Each row below holds a small network's activations on one input, seen along a few directions.
In each table, some parts of the input vary, and every possible input appears once, in random order.
A made-up example of a description, with smaller parts first: one of 5 places around a ring, together with either a single point or one of 11 places along a line or (one of 3 separate values, together with one of 4 places along a line).
Shared parts are said once, and a part with two or three values counts as separate values.
In the rows, zero is written as 128.

Other details of the inputs shift rows strongly along two fixed directions, in all tables alike. That doesn't count.

Table:
R1: [130 124 125  86 144 104 165 146  78 114 115 141 113  75 117 138]
R2: [131 125 127 132 124 129 116 129 133 137 130 121 125 132 111 132]
R3: [134 137 123 132 129 121 110 130 135 125 128 131 123 133 130 132]
R4: [125 135 138 136 128 135 132 131 139 122 126 128 128 127 137 127]
R5: [128 138 125 134 115 125 124 129 142 128 131 118 134 126 129 126]
R6: [122 135 129 130 133 128 120 129 127 132 123 128 129 143 117 124]
R7: [128 139 132 134 123 132 125 126 144 122 124 125 129 125 137 132]
R8: [133 130 138 133 142 131 119 127 132 127 132 125 125 136 137 133]
R9: [129 137 129 130 131 135 120 121 140 126 134 122 131 129 140 136]
R10: [127 131 126 133 122 124 124 135 145 132 126 119 130 126 117 132]
R11: [124 131 131 134 116 132 128 124 140 133 132 117 133 124 115 127]
R12: [136 133 124 130 129 120 112 126 133 134 138 116 131 134 129 132]
R13: [125 124 134 138 138 130 116 136 131 125 123 125 121 137 130 125]
R14: [130 136 130 134 124 130 120 132 144 122 119 128 124 129 131 134]
R15: [120 129 132 135 137 138 126 127 131 125 135 119 128 130 138 124]
R16: [119 139 129 131 125 130 130 132 130 129 120 129 131 137 117 121]
R17: [117 140 132 130 125 133 135 124 131 129 124 125 136 133 121 119]
R18: [117 135 135 129 119 134 129 124 136 131 129 122 138 129 115 124]
R19: [126 128 131 126 127 131 117 128 129 134 128 126 131 138 110 127]
R20: [132 119 129  87 145 106 162 148  84 113 113 140 103  72 126 139]
R21: [130 141 122 130 127 130 118 121 137 126 139 125 132 128 137 129]
R22: [110 114 133 145 128 122 133 130 133 120 117 145 126 139 142 130]
R23: [136 125 122 130 126 127 117 135 138 136 129 122 128 130 119 131]
R24: [146 123 115  81 136  97 148 144  84 123 123 136 107  76 121 149]
R25: [128 142 126 135 122 122 116 131 143 123 124 131 126 130 129 129]
R26: [133 126 129 131 128 130 117 121 130 140 136 116 130 132 117 133]
R27: [137 137 123 131 131 125 111 122 133 130 135 128 128 134 136 130]
R28: [111 115 134 143 125 127 138 124 132 121 122 144 131 135 147 126]
R29: [137 127 125 129 132 126 117 125 137 139 136 115 133 130 123 133]
R30: [117 139 128 130 132 137 129 119 128 134 134 122 138 139 125 122]
R31: [115 115 128 136 120 121 144 117 134 123 128 132 133 139 127 122]
R32: [131 129 136 134 136 129 119 136 133 125 125 131 122 137 132 132]
R33: [128 142 126 133 120 125 122 125 143 123 130 128 131 125 134 125]
R34: [128 134 134 132 134 141 128 127 133 126 136 126 130 131 141 129]
R35: [126 130 126 131 123 137 125 119 135 137 142 115 134 127 119 131]
R36: [120 132 128 135 136 138 129 125 126 125 136 121 138 135 129 120]
R37: [127 132 128 135 121 128 128 129 148 132 131 115 136 123 123 129]
R38: [122 128 131 137 140 127 119 133 126 124 125 125 130 140 120 124]
R39: [126 128 131 135 142 130 121 126 122 128 131 123 135 139 127 122]
R40: [116 110 131 142 135 121 125 129 126 123 120 146 123 144 143 132]
R41: [125 130 135 126 134 129 117 120 128 137 135 120 136 138 115 129]
R42: [113 115 128 139 123 117 138 122 136 122 124 133 128 145 121 126]
R43: [117 111 133 141 139 122 125 120 124 126 127 141 128 145 148 132]
R44: [140 115 128  83 154 108 155 138  76 119 123 137 105  78 132 140]
R45: [134 133 129 133 132 128 111 129 139 126 122 128 122 135 131 137]
R46: [120 133 132 129 120 131 124 130 135 131 125 125 133 133 110 126]
R47: [241  94  83 119  15 247 156 150  83 165  94 194 128 132 175  27]
R48: [122 110 126 134 132 118 131 113 127 129 134 130 130 149 128 126]
R49: [138 132 130 130 135 131 113 122 134 128 129 125 127 134 137 135]
R50: [120 109 125 136 128 117 130 120 131 125 128 134 126 150 122 127]
R51: [127 106 118  81 140  99 177 122  78 119 132 143 114  85 128 143]
R52: [118 134 131 125 128 137 125 118 131 134 140 118 140 133 118 128]
R53: [109 115 130 141 135 129 134 119 129 123 133 139 131 139 151 132]
R54: [130 136 124 134 116 121 119 135 141 128 127 121 128 130 124 129]
R55: [128 137 122 130 124 127 120 124 137 131 142 114 134 129 132 132]
R56: [127 133 130 128 136 132 122 121 123 136 129 126 133 142 124 122]
R57: [117 134 133 139 130 131 133 130 131 122 126 122 137 130 126 118]
R58: [127 134 138 138 129 132 127 136 140 121 121 131 123 133 131 129]
R59: [126 130 128 134 117 129 124 131 138 134 127 121 127 126 110 131]
R60: [140 123 118  77 142 106 162 134  90 127 135 127 116  67 122 150]
Description of these inputs: one of 5 places around a ring, together with either one of 2 separate values or one of 10 places around a ring.
The inputs of R56 and R30 match in every part but the place on the ring of 5. If R8 is changed in the same way as R56 into R30, which row does it become? -> R34
The inputs of R20 and R47 match in every part but the place on the ring of 5. If R42 is changed in the same way as R20 into R47, which row does it become? -> R31
Start at R2 and move only the place on the ring of 5, one step at a time. The first step leads to R59. Which rows follow, in order? -> R11, R35, R26
Change only the place on the ring of 10 in R32. List by row number the other rows that result. -> R2, R3, R6, R13, R19, R23, R24, R38, R45
Change only the choice among 2 separate values in R50. List by row number the other rows that result. -> R40
Change only the place on the ring of 5 in R38. List by row number the other rows that result. -> R1, R36, R39, R57

Table:
R61: [126 118 129 136 128 135 128 132 128 132 128 129 128 148 123 119]
R62: [133 127 129 137 130 135 115 132 137 126 130 125 131 129 144 127]
R63: [135 142 123 128 123 138 117 128 130 131 131 120 133 131 133 118]
R64: [134 131 124 127 119 129 119 123 136 132 134 126 133 139 114 128]
R65: [123 130 124 133 116 138 133 124 140 136 135 121 136 129 127 126]
R66: [134 137 120 131 121 131 114 132 129 132 128 123 128 137 118 123]
R67: [129 123 131 140 117 127 126 129 139 126 122 131 123 136 133 122]
R68: [127 123 129 133 126 139 121 123 123 135 127 140 131 144 136 118]
R69: [131 140 125 133 115 130 119 134 135 130 122 123 132 132 120 118]
R70: [132 114 124  97 141 101 148 134  95 117 125 139 104  94 126 148]
R71: [ 14 180 173 162 224  38  88 115 200  90 160  53 134 137  91 201]
R72: [130 117 120  93 136 105 152 132  95 130 132 130 117  90 112 148]
R73: [133 126 130 138 124 134 124 123 133 124 132 129 125 135 146 125]
R74: [139 138 132 131 126 143 117 130 135 131 125 123 130 133 137 127]
R75: [136 120 128 100 154 101 139 137  97 119 129 133 112  86 130 153]
R76: [129 125 132 136 129 141 132 127 126 127 132 126 135 141 137 118]
R77: [134 117 121  95 147 101 152 127  93 121 123 144 116  99 133 144]
R78: [125 127 130 136 123 143 138 131 132 127 128 130 133 138 133 115]
R79: [127 122 124 138 117 127 131 127 136 127 115 138 131 141 134 119]
R80: [126 127 126 134 119 148 133 124 134 130 129 124 133 131 125 115]
R81: [133 117 126  93 147 113 151 126  90 127 129 130 117  92 118 138]
R82: [125 122 133 141 122 133 135 134 133 129 123 130 133 140 124 114]
R83: [129 121 125  96 128 105 160 134  99 129 125 131 121  84 115 142]
R84: [136 137 127 130 120 136 122 118 136 131 138 124 138 133 129 124]
R85: [117 122 134  99 138 101 155 135  94 118 115 145 116  92 121 139]
R86: [135 123 123 132 120 137 124 121 130 143 137 122 136 137 127 127]
R87: [126 124 130 138 118 138 129 125 135 132 123 124 133 134 116 115]
R88: [144 134 129 131 129 140 114 130 133 138 126 128 125 136 131 126]
R89: [140 132 129 130 122 140 114 135 134 134 122 128 123 138 124 129]
R90: [129 120 131 134 134 135 127 127 127 133 131 126 132 146 130 120]
R91: [123 124 130  97 145 111 153 129  87 118 126 145 120  92 134 139]
R92: [130 125 128 133 124 147 127 121 129 132 132 121 136 134 131 116]
R93: [137 133 125 127 124 131 119 119 134 136 138 125 136 138 124 125]
R94: [126 141 128 128 119 132 127 123 143 127 135 123 134 129 124 127]
R95: [124 125 122  98 142 103 162 131 100 112 120 142 116  91 133 146]
R96: [134 121 128 136 128 130 120 122 132 130 132 131 122 140 140 125]
R97: [132 141 132 132 126 141 121 134 142 128 123 126 127 128 131 129]
R98: [133 129 127 138 122 138 122 137 140 124 127 130 129 125 140 126]
R99: [132 125 130 142 121 128 118 137 141 125 120 128 128 129 130 127]
R100: [127 120 121 136 125 126 124 126 132 128 123 136 128 147 131 127]
R101: [113 131 132 137 124 136 131 126 133 125 126 137 131 136 135 122]
R102: [135 133 128 129 110 131 125 127 140 132 127 127 135 133 119 120]
R103: [139 139 121 133 125 134 113 127 128 136 133 123 132 137 126 119]
R104: [135 120 125 138 125 132 113 136 135 129 126 129 126 136 130 129]
R105: [134 137 135 135 122 133 119 136 141 131 116 126 125 130 123 127]
R106: [129 119 125 133 122 142 124 124 130 134 128 124 130 141 116 118]
R107: [122 122 128 138 122 135 122 126 125 130 125 141 131 146 126 122]
R108: [130 127 127 138 116 138 130 127 138 123 128 133 123 134 143 123]
R109: [128 126 124 135 126 132 128 121 133 126 126 134 133 141 146 123]
R110: [128 127 125 131 119 139 127 121 133 140 138 120 138 132 134 124]
The inputs of R76 and R78 match in every part but one. If R110 is changed in the same way as R76 into R78, which row does it become? -> R65
The inputs of R71 and R103 match in every part but one. If R94 is changed in the same way as R71 into R103, which row does it become? -> R93
Describe the family of inputs behind these rows. -> one of 5 places around a ring, together with one of 10 places around a ring
Change only the place on the ring of 5 in R98. List by row number the other rows that result. -> R62, R75, R99, R104
Start at R67 and move only the place on the ring of 10, one step at a time. The first step leads to R99. Which rows follow, in order? -> R105, R69, R102, R83, R87, R82, R85, R79

Table:
R111: [100 120 137 118 128 104 136 115 132 144 142 101 140 124  74 147]
R112: [ 89 161 133 207  93 152  88 110 231 134 159  91 172 188 138 118]
R113: [147  96 112 194  75 190  84 109 173 172 148 107 161 213 116  78]
R114: [112 109 131  96 173  50 122 139 102 121 133 109  98  95  92 180]
R115: [193 124 104 108  55 228 141 128  83 174 117 158 155 153 120  50]
R116: [ 81 161 147 214 114 171  81 134 226 134 136  77 167 182 115 107]
R117: [ 99 111 116  88 174  60 154 104  90 125 161 104 127  94 106 172]
R118: [165 135 107 185  94 183  52 111 160 154 142 135 153 228 151  79]
R119: [171 157 104  79 103 136 143 149  87 118 110 166 111  65 158 125]
R120: [141 163 116 176  58 203  99  98 189 150 141 119 172 199 125  63]
R121: [171 106 108  53 105  99 160 147  59 142 103 159  98  68  90 145]
R122: [118  89 134  79 144 129 216 138  37 102 102 188 110  81 154 106]
R123: [112 102 137 132 157 113 130 113 140 131 156 100 120 115 121 163]
R124: [113 116 126 127 160 104 137 101 136 130 165 107 130 124 143 166]
R125: [ 44 152 157 149 164  70 125 127 185 103 154  70 133  95  97 183]
R126: [164 133 120 172  98 147  91 125 179 132 128 132 131 161 179 122]
R127: [160 117 135 172 129 168  83 141 155 143 123 124 120 172 140 121]
R128: [111 146 125 196 107 131  55 101 209 152 141 113 166 225 111 120]
R129: [ 96 121 145 206 136 161  68 114 190 152 157  73 166 219  95 103]
R130: [166  91 122  66 145 142 176 143  53 134 126 136 102  59 126 142]
R131: [107 178 140 127 156 115 107 153 145 108 114 117 119  99 132 146]
R132: [103 140 138 208 115 150  86  98 227 136 159  86 164 197 162 123]
R133: [ 65 189 162 131 192  64 101 132 169  96 127  80 126 125  80 171]
R134: [103 154 147 103 167  78 132 168 126  97 111 113 104  57 104 174]
R135: [127  91 115 214  72 171 105 113 174 129 105 185 145 238 183  74]
R136: [ 79 153 176 152 207  64  89 143 177  94 128  77 109 110 117 193]
R137: [143 153 109 167  79 149  95 136 183 134 123 136 138 155 155 117]
R138: [102 146 120 114 121  93 153 109 151 123 146 106 145 113  97 142]
R139: [ 97 153 137 108 149 111 125  93 123 135 154 114 151 129  99 137]
R140: [113  88 124  74 136 114 217 119  37 100 114 196 113  84 166 118]
R141: [118 137 144 118 152 100 107 141 126 134 114 115 123 128  75 147]
R142: [211 123 112 130  64 235 144 141 107 158 119 153 139 133 182  56]
R143: [100 139 161 218 130 170  76 123 222 133 142  68 159 193 137 115]
R144: [186 137 115  62 136 114 153 144  67 114 113 164  96  46 176 140]
R145: [133  64 121  89 117  94 197 151  55 102  83 205  82  85 145 132]
R146: [177 123 107  80  81 115 163 153  97 131  99 153 100  70  99 122]
R147: [ 63 134 167 152 185  66 123 116 182 104 154  65 123 102 117 191]
R148: [ 46 161 165 136 183  69 131 124 174 107 142  58 140 112  55 170]
R149: [ 91 146 139 203  83 153  92 108 228 140 145  74 164 199  84 107]
R150: [168 136 118 186 101 196  55 107 173 146 140 138 141 215 177  97]
R151: [118  68 111  79 120  98 233 122  46 105 112 195 113  82 161 128]
R152: [104 144 138 102 147  67 135 156 134 102 117 119  97  54 106 182]
R153: [228 129 109 131  71 217 115 157 112 148  97 168 122 133 190  66]
R154: [ 62  78 148 152 141 100 168 116 128 103 120 145 125 139 129 134]
R155: [202 101  99 134  33 239 130 133 108 188 108 154 156 171 108  40]
R156: [183 117 117  57 160 132 148 151  45 125 113 160  90  68 152 145]
R157: [ 82 181 137 201 112 167  79 107 220 128 155  91 173 187 147 110]
R158: [181  91  96 167  53 209 142 124 101 137  85 226 133 195 205  43]
R159: [ 66 174 150 124 199  52  87 105 149 113 144  98 135 138  93 184]
R160: [168 137 117  45 136 117 157 151  41 136 103 162 107  71 106 128]
R161: [169 112 109  55 143 137 175 116  45 130 146 150 112  64 156 139]
R162: [173 129 114  53 112 111 173 170  71 122  91 150  96  52  87 124]
R163: [169 111 122  54 156 148 176 135  45 133 135 145 107  61 143 132]
R164: [221 128  77 138   6 201 123 133 145 163 103 176 139 169 144  53]
R165: [ 42 183 168 137 192  89 122 130 166 100 149  71 142 101 108 171]
R166: [182 118 107  76 137 132 136 149  46 138 114 153 106 103 129 112]
R167: [186  97  96  59 135 103 159 136  62 126 125 167  93  69 158 162]
R168: [ 51 147 159 137 224  74 105 106 133 114 164  62 143 138  91 171]
R169: [209 122 100 128  55 225 139 120 111 153 128 159 144 132 195  61]
R170: [226  92  68 143  40 199 101 126 114 174 121 176 137 189 161  60]
R171: [ 25 114 178 172 211  51 126 137 155  78 106 124 109 156 120 171]
R172: [ 86 168 149  86 169  89 161 126 113 107 138  92 125  78  82 152]
R173: [ 79 123 156 146 203  56  90 124 171 111 147  86 103 128 116 208]
R174: [ 74 121 156 146 176  98 141 136 116  94 100 159 110 154 152 135]
R175: [ 75 131 158 141 210  56  83 137 144 112 143  79 117 144  81 179]
R176: [204 110  86 123  62 213 128 110  82 169 145 158 148 161 157  54]
R177: [170 153 103  49 112 107 163 141  69 115 109 159 106  57 121 130]
R178: [ 60  90 156 151 159 110 171 130 116 102 111 140 126 143 127 127]
R179: [185 104 118  76 117 108 161 159  84 121 105 156  83  43 151 146]
R180: [ 97 131 123 108 134  94 137  95 129 143 150 109 149 130  93 148]
The inputs of R144 and R169 match in every part but one. If R153 is changed in the same way as R144 into R169, which row does it become? -> R142
The inputs of R163 and R156 match in every part but one. If R113 is changed in the same way as R163 into R156, which row does it become? -> R114
Describe the family of inputs behind these rows. -> one of 2 separate values, together with one of 5 places around a ring, together with either a single point or one of 6 places around a ring
List by row number the other rows that have the choice among 2 separate values and the place on the ring of 5 in common with R154. -> R111, R113, R123, R125, R147, R149
Change only the place on the ring of 6 in R138. List by row number the other rows that result. -> R112, R117, R124, R132, R180
Change only the place on the ring of 5 in R177. List by row number the other rows that result. -> R133, R146, R162, R164
Change only the choice among 2 separate values in R141. List by row number the other rows that result. -> R155
List by row number the other rows that have the choice among 2 separate values and the place on the ring of 5 in common with R137. -> R126, R128, R135, R164, R167, R170

Table:
R181: [132 121 125  99 141 106 146 141  95 117 116 142 112  90 131 139]
R182: [141 131 121 131 122 141 111 127 129 140 131 125 131 143 125 120]
R183: [128 126 127 132 125 134 124 125 125 132 128 131 135 146 117 117]
R184: [121 131 130 138 128 134 128 132 136 124 126 130 132 135 140 124]
R185: [134 127 127 136 128 137 122 124 133 131 133 131 133 136 142 126]
R186: [132 118 127 139 121 140 125 129 131 127 123 137 124 142 134 119]
R187: [126 117 129 134 128 130 124 121 130 138 132 122 134 144 122 125]
R188: [122 128 130 141 130 129 122 135 138 125 121 132 128 140 133 126]
R189: [126 123 129 138 123 142 130 125 132 126 128 133 129 137 139 119]
R190: [140 122 125 137 126 135 118 129 131 133 127 136 128 140 136 125]
R191: [144 131 124 132 114 139 117 134 136 135 127 124 129 132 123 121]
R192: [143 136 128 134 115 145 118 136 137 134 123 126 129 133 121 116]
R193: [125 126 129 130 125 141 126 117 126 137 135 126 139 142 124 120]
R194: [141 134 120 130 117 145 119 126 132 138 134 123 132 132 132 121]
R195: [137 139 129 130 114 145 125 132 138 131 127 120 134 125 126 118]
R196: [138 129 122  94 141 108 139 135 100 128 127 128 114  93 117 145]
R197: [137 137 126 132 117 140 122 130 139 132 132 120 133 128 128 123]
R198: [112 128 133 142 121 134 135 124 139 128 126 125 135 136 127 122]
R199: [129 126 127 100 140 111 150 137  97 116 122 140 117  87 136 137]
R200: [120 125 127 141 123 131 128 128 132 129 123 129 132 145 121 116]
R201: [127 118 131 138 129 133 120 127 131 127 128 131 125 141 132 126]
R202: [131 130 130 140 126 127 115 131 137 126 123 133 125 139 137 124]
R203: [131 119 129 140 130 132 118 129 130 130 130 130 128 141 134 127]
R204: [134 120 118  96 125 104 152 134 101 123 123 141 115  93 118 140]
R205: [121 129 128  97 129 108 156 132 108 120 123 136 120  85 119 144]
R206: [141 129 121  94 136 108 140 138 101 126 126 129 114  90 118 145]
R207: [131 117 126  92 139 112 149 128  88 130 127 138 120 101 113 138]
R208: [137 135 122 129 124 143 117 124 130 138 136 123 133 137 130 122]
R209: [138 136 129 133 116 138 118 135 141 132 123 121 131 130 119 121]
R210: [127 118 128  97 145 111 153 128  95 118 129 136 113  91 132 143]
R211: [ 15 156 178 165 232  37  93 106 187  90 164  60 134 141 103 208]
R212: [131 134 131 135 127 132 121 124 137 126 127 129 128 136 142 127]
R213: [127 123 124 136 122 130 130 119 137 130 138 121 137 138 130 121]
R214: [133 127 119 133 106 137 131 123 136 132 131 133 134 133 130 118]
R215: [133 142 131 131 123 141 124 131 139 130 128 120 132 124 124 121]
R216: [126 126 129 137 123 141 133 129 134 126 126 134 130 139 140 122]
R217: [133 134 124  93 141 107 145 133 103 123 132 123 117  84 123 149]
R218: [128 119 129 100 143 108 154 139  99 117 118 143 110  98 128 143]
R219: [138 125 125 135 126 132 118 127 133 129 123 134 125 140 137 128]
R220: [129 127 126 136 106 136 126 131 139 132 120 135 131 135 120 121]
R221: [123 136 133 140 129 128 118 127 140 124 129 128 129 136 141 126]
R222: [132 131 128 135 130 133 122 122 136 127 129 129 130 137 141 130]
R223: [135 130 130 138 125 130 115 128 137 127 123 133 125 142 136 127]
R224: [117 123 132 141 119 130 132 129 136 130 120 130 130 138 121 122]
R225: [132 118 122 136 120 128 125 124 136 133 131 125 132 141 125 122]
R226: [125 130 127 133 123 141 128 120 128 131 134 128 140 144 124 113]
R227: [116 129 129 141 124 134 132 124 134 127 129 124 137 143 127 115]
R228: [123 121 129 134 127 135 129 117 132 137 136 120 139 140 128 123]
The inputs of R226 and R183 match in every part but one. If R193 is changed in the same way as R226 into R183, which row does it become? -> R207
The inputs of R222 and R219 match in every part but one. If R194 is changed in the same way as R222 into R219, which row does it become? -> R196
Describe the family of inputs behind these rows. -> one of 2 separate values, together with either one of 6 places along a line or one of 8 places around a ring or one of 10 places around a ring
Change only the place on the line of 6 in R182. List by row number the other rows that result. -> R191, R192, R196, R206, R209
Change only the place on the ring of 10 in R211. List by row number the other rows that result. -> R184, R185, R189, R199, R210, R212, R216, R221, R222
